These are the activations of a small neural network, seen along a few directions. Each row is one input.
In each table, some parts of the input vary, and every possible input appears once, in random order.
A made-up example of a description, with smaller parts first: one of 3 separate values, together with either a single point or one of 11 places along a line or (one of 4 places along a line, together with one of 8 places around a ring).
Shared parts are said once, and a part with two or three values counts as separate values.
In the rows, zero is written as 128.

A family of inputs:
R1: [164  67 104 135 147 190 106 103  95 105  89 163 129 121 134 181]
R2: [149 109 162 100 146 151  96 154 115 116 155 132  86  69 116 160]
R3: [133 146 131 160 138  91 112 125  85 137 139  65 122 118 129 184]
R4: [144 151 115 132 164  99 113 159 127 128  82  78 144 199 143 146]
R5: [119 167 132 132 148 120 120 164 114 158 115  51 118 183 104 150]
R6: [138 127 138 164 159 124 144 146 129 134 157 126 115  86 116 172]
R7: [159 125 113 162 137  74  99 122 113 117 100  82 150 133 160 180]
R8: [116 138 143 145  74 124 172 111 161 118 158 149 151 150 142   9]
R9: [ 74 159 114  88  93 108 140 111 190 119 131 180 119 137 140  64]
R10: [ 73 170 113 133  62  99 143  98 128 173 147 168 156 146 140  55]
R11: [166  91 115 162 160  92 129 144 149 107 122 147 137 108 135 163]
R12: [ 67 144 134  93  97 170 179 127 142 143 111 172 143 154  93  86]
R13: [101 151 164  93 101 137 162  93 161 149 164 119 117 126 118  30]
R14: [150 107 101 125 149 208 119 115  65 121 121 139 117  93 104 175]
R15: [168  68 142  94 146 135  86 148 147  94 129 150 116  96 146 164]
What is each input in this table made of?
> either one of 5 separate values or (one of 2 separate values, together with one of 5 places along a line)
Which other rows does R3 become when the place on the line of 5 takes its other values? List them by row number.
> R2, R5, R6, R14

A family of inputs:
R16: [164 104 117 156 169 137 103 143  92 117 123 108 116  98 119 203]
R17: [129 102 113 101 147 202 122 137  94 118  90 151 126 136 100 179]
R18: [123 157 109 140 150 108 117 139 112 143  76  73 140 199 128 158]
R19: [ 83 172 159  92  86 147 161 127 147 155 166 123 111 137  98  42]
R20: [ 82 163 137 124  82 149 173 104 132 149 156 144 130 140 113  43]
R21: [164  97 106 131 173 146  95 150 103 109  82 118 124 136 128 202]
R22: [ 88 171 123 136 122 158 153 125  87 173 127 103 128 157  95 129]
R23: [ 94 168 110 130 116 163 144 116  78 170 107 112 141 165 108 133]
R24: [142  98 162 108 129 101 116 130 179 106 169 170 102  66 144 112]
R25: [102 155 133 145  90  68 153 112 172 126 156 143 140 127 152  62]
R26: [135 123 144  93 164 194 119 154  90 135 139 122  93  85  87 171]
R27: [135 107 111 121 142 199 121 122  76 132 111 150 129 102 104 177]
R28: [125 102 138 108 116 191 155 103 130 122 147 182 117  81 111  95]
R29: [182 101 154 135 167  94  94 158 150 102 155 111 105  83 153 165]
R30: [138 141 120 145 135  59 122 144 156 119  92  94 158 187 159 124]
R31: [127 169 113 162 150  95 131 134 102 154 117  54 139 164 121 157]
R32: [120  89 125 108 104 198 141  92 121 117 135 194 127  93 118 101]
R33: [117 174 142 135 149  97 118 150 111 158 134  35 115 158 113 154]
R34: [ 84 148 119  98  94 165 155 110 145 133 112 163 143 183 118  54]
R35: [179  89 138 163 144  92 109 134 140  98 143 124 126  92 156 167]
R36: [101 166 157 116  97  66 140 137 188 132 166 122 124 123 143  62]
R37: [ 83 182 145 105 123 154 145 141  98 173 143  75 108 154  87 125]
R38: [139 145 136 172 126  49 134 133 144 131 139  87 146 148 152 117]
R39: [ 99 145 119 122  95  81 143 121 178 118 118 151 149 164 159  68]
R40: [164 118 143 123 176 142  96 152 102 113 140  83  92  94 119 200]
R41: [179  74 115 141 158 104  93 150 146  89 104 140 134 128 162 172]
R42: [181  76 117 161 141 101  93 132 126 100 128 141 136  96 158 172]
R43: [ 95 164 108 111 129 168 139 137 105 158  78 108 139 199  99 133]
R44: [106 145 117 137  87  74 143 109 160 127 137 159 153 135 157  70]
R45: [123 103 163  80 123 186 138 119 135 125 163 167  93  71  98  93]
R46: [127 110 127 126 149 195 129 130  82 134 130 141 114  92  95 175]
R47: [ 89 155 121 117  83 162 158  97 125 146 133 159 143 152 125  49]
R48: [129 162 101 157 138 101 122 121  90 152 101  71 146 169 131 160]
R49: [167  96 105 151 155 143  94 131  84 117 108 122 127 104 127 204]
R50: [139  93 137 137 116  99 126 114 171 104 159 184 121  73 148 115]
R51: [143 140 118 165 120  55 123 123 130 130 119  97 161 156 161 125]
R52: [145  83 112 108 125 117 120 124 178  93 117 196 135 116 155 118]
R53: [135 162 161 142 131  49 122 154 161 135 149  59 130 144 147 113]
R54: [141  84 119 133 109 111 116 106 159 103 142 195 132  83 154 121]
R55: [120  87 122  85 112 201 143 103 142 104 110 194 128 129 119 101]
Changing only one part turns R27 into R17. The same change can be made to R23. Which row results?
> R43
Changing only one part turns R51 into R53. The same change can be made to R42. Which row results?
> R29
What is each input in this table made of?
> one of 2 separate values, together with one of 4 places along a line, together with one of 5 places around a ring
Which other rows does R54 become when the choice among 2 separate values takes its other values? List them by row number.
> R44
Which other rows does R18 become when the place on the line of 4 takes its other values? List them by row number.
> R31, R33, R48

A family of inputs:
R56: [137 101 110 105 150 220 123 124  83 121  92 143 120 134 100 168]
R57: [126 122 159 111 107  85 137 131 199 110 172 161 117  99 149  57]
R58: [125 100 121 109  96 108 138 110 192  97 117 198 151 140 162  59]
R59: [155 132  97 183 145  76 115 134 110 126  89  87 163 174 155 171]
R60: [146 133 142 127 162 100 100 161 124 125 132  83 107 115 126 185]
R61: [127 110 147 129 115 151 141 109 125 126 178 165 107  53 116 119]
R62: [139 114 152 103 156 196 122 144  93 133 142 111  93  97  89 165]
R63: [160 149 135 176 152  47 103 145 117 135 136  43 131 137 151 169]
R64: [126  94 108 125 104 174 133  95 114 117 128 202 136  94 130 120]
R65: [142 118 104 131 158 126 106 144 116 122  87 121 134 150 132 188]
R66: [ 25 237 132 110  64 124 190 110 134 196 134  96 148 217  98   7]
What is each input in this table made of?
> either a single point or (one of 2 separate values, together with one of 5 places along a line)
Which other rows does R59 become when the choice among 2 separate values takes its other values? List them by row number.
> R63

A family of inputs:
R67: [186  92  91 193 135  68  98 126 106 100 113 123 178 117 179 182]
R68: [ 84 170 161 146 102  26 136 128 165 159 162  89 136 115 147 102]
R69: [ 92 186 122 161 107 105 157 123 136 175 134 104 153 199 126  46]
R70: [150  80 118  95 144 113  79 130 179  85 115 203 116  87 160 148]
R71: [132 110 129 124 103  73 140 117 198 107 104 146 165 179 163  62]
R72: [ 60 202 129  89 101 154 150 106  82 185 155  96 114 130  83 111]
R73: [ 98 129 108  78 111 200 158  90 119 134  81 151 155 185 106  68]
R74: [156 164 151 153 200 104 108 183  86 123 103  16 117 166 112 210]
R75: [110 144 153 138  80  54 139 129 164 147 160 118 149 168 162  43]
R76: [195  65 104 172 149 118  96  94 114  96 143 167 136  50 175 180]
R77: [119 142  64 137 143 109 117 154 135 121  64 139 145 201 136 173]
R78: [120  86 129  92 148 188 124 146 135 119 104 217 117 101 110 170]
R79: [145 107  96 121 124  61  82 158 173 100  89 154 154 157 165 159]
R80: [ 99 122  87  79 141 190 113 134  85 132  60 165 130 168 121 170]
R81: [ 86 180 127 105  85 185 150 104  94 177 130 124 141 164  96  43]
R82: [ 78 157 163 108 105 154 166 132 127 156 195 150  92  60  69 106]
R83: [113  94 133  90 107 201 176 121 163 106 120 194 132 115 112  70]
R84: [140  96 141  97 105 130 142  97 201  72 137 186 131 116 163  56]
R85: [156 115  69 211 141 109 127 117  72 110  78 103 171 151 147 192]
R86: [168  63 120 167 143 187 129 100  77 120 132 181 132  68 118 199]
R87: [136 140 149  97 168 209  83 154  64 142 110  26  86 146  94 214]
R88: [118 139 164 115  76 107 139 113 165 109 192 160 110 101 155  29]
R89: [148  95  86 157 121 187 108  82  39 132  76 129 137 137 118 199]
R90: [108 144  98 140 125 119 167 112 166 128  78 130 161 217 130  74]
R91: [ 77 223 126 154 118  79 166 124 134 186 147  73 129 156 123 118]
R92: [ 96 142 158 112  80 183 167 131 130 140 176 169 116  99 103  40]
R93: [165  90 168 114 193 196 115 175  93 127 178  85  76  69  72 205]
R94: [209  87 164 128 202 103  83 160 137 107 173  69  63  46 133 182]
R95: [ 96 151 163 122 102  74 135 115 171 125 201 135  87  52 123  90]
R96: [199 124 168 142 181  52  89 186 132 121 128  35 112 121 141 198]
Changing only one part turns R95 into R82. The same change can be made to R70. Which row results?
> R78
What is each input in this table made of?
> one of 5 places around a ring, together with either a single point or one of 5 places along a line
Which other rows agree with R68 in the place on the ring of 5? List them by row number.
> R67, R71, R75, R79, R96
Which other rows does R77 become when the place on the line of 5 takes its other values? List them by row number.
> R69, R85, R90, R91
Which other rows does R96 become when the place on the ring of 5 takes its other values? List them by row number.
> R74, R87, R93, R94
